These are the activations of a small neural network, seen along a few directions. Each row is one input.
Each table varies a few parts of the input and shows all the possible inputs, shuffled.
A made-up example of a description, with smaller parts first: one of 3 separate values, together with either a single point or one of 9 places along a line or (one of 4 places along a line, together with one of 8 places around a ring).
Shared parts are said once, and a part with two or three values counts as separate values.

Other details of the inputs vary at random and push rows far along two fixed directions, the same in every table; ignore that.

Rows:
r1: [-21.0  -3.1   8.6 -15.6  -9.0 -18.3  -9.8   7.4  -0.8   0.4 -15.1 -12.5]
r2: [-28.1  -0.2   5.1  -7.7 -10.1 -23.6   2.4   6.9   3.7   0.9 -11.3  -2.0]
r3: [ 43.6   5.1  -0.9  42.3  29.7  15.1  34.8   4.5 -10.1 -20.6  24.2  44.1]
r4: [ 46.8   2.2 -26.5  25.8   0.3  57.1  -5.8 -13.5  -7.7  12.3  30.1  12.0]
r5: [-39.2   2.3  30.6  -7.1   4.3 -59.3  33.6  20.2   5.9 -18.0 -14.5  13.3]
r6: [-33.7  -3.2  12.2 -11.3  -8.0 -34.2   8.7  13.1   8.5  -1.4  -8.7   2.5]
r7: [ -3.2   4.8   2.1  -4.0 -10.3  -4.6  -2.4  -5.5   2.2   3.0  -6.9  -9.7]
r8: [  0.8  -6.6 -13.7 -26.0 -23.9  29.0 -41.2 -19.9   2.9  14.5 -10.3 -45.9]
r9: [-14.0   1.5  13.8   4.4  10.2 -23.8  14.0   1.4   3.7 -23.2  -9.1   4.0]
r10: [-21.2   7.5  10.1 -10.6 -12.7 -24.5   7.1   3.5   3.8  -5.9 -17.2  -3.7]
r11: [-10.8  -7.8   4.8 -15.7   7.0   1.9 -11.8   7.8   2.7   5.1   2.3 -12.8]
r12: [  0.2  -3.4  -7.2 -18.3 -24.5  14.6 -36.6 -10.7   1.1  13.5 -13.0 -33.6]
r13: [-24.8   1.5  24.4   1.1  -0.5 -54.7  29.1   4.8   3.8 -31.1 -22.5  12.1]
r14: [ 30.3   1.8 -19.2  26.2  27.0  25.3   9.5   2.0  -3.8  12.9  29.4  35.5]
r15: [-36.0  -3.2  31.1  -6.2   8.5 -58.2  25.8  22.7   3.8 -22.4 -15.8  15.5]
r16: [  1.1  -4.5 -27.1 -27.0 -45.3  42.8 -60.7 -22.7   5.0  37.3  -8.9 -52.1]
r17: [ 33.7  11.3   4.9  42.3  27.0   4.8  48.9   3.4  -8.7 -21.3  22.5  46.7]
r18: [-10.5  -1.4  -3.9 -22.6 -23.1   4.6 -31.0  -3.6   1.0   9.7 -17.7 -26.9]
r19: [-23.1   0.7   6.4  -4.0 -16.9 -30.7  11.5  -5.3   8.3 -10.7 -16.6  -0.2]
r20: [ 48.5  -5.2 -32.5   6.2  23.9  70.3 -32.4  -9.2  -7.5  29.2  34.0  -3.0]
r21: [ 32.7   4.5   3.3  40.5  35.8  13.5  39.6   1.9  -8.1 -28.2  22.9  41.0]
r22: [ 40.9   0.8 -15.7  25.6  40.6  33.4  11.8   6.3 -11.5  20.6  38.8  32.0]
r23: [  0.7  -0.4 -10.0 -21.2 -28.9  14.3 -25.8 -16.7   2.3  18.4 -11.5 -34.7]
r24: [-13.4  -5.1  -0.8 -17.0  -1.2   5.1 -19.3   1.1  -0.6   5.2  -5.0 -21.5]
Description of these inputs: one of 4 places along a line, together with either a single point or one of 5 places along a line.
Q: The inputs of r23 and r8 match in every part but the place on the line of 4. If r10 is changed in the same way as r23 into r8, which row does it become?
A: r20
Q: Which other rows does r18 become when the place on the line of 5 takes its other values? List them by row number.
A: r1, r12, r13, r15
Q: A walk changes only the place on the line of 4. It starts at r2 and steps to r22. List the rest of the walk in order.
A: r1, r24
Q: Which other rows agree with r16 in the place on the line of 4? List them by row number.
A: r2, r4, r6, r14, r19
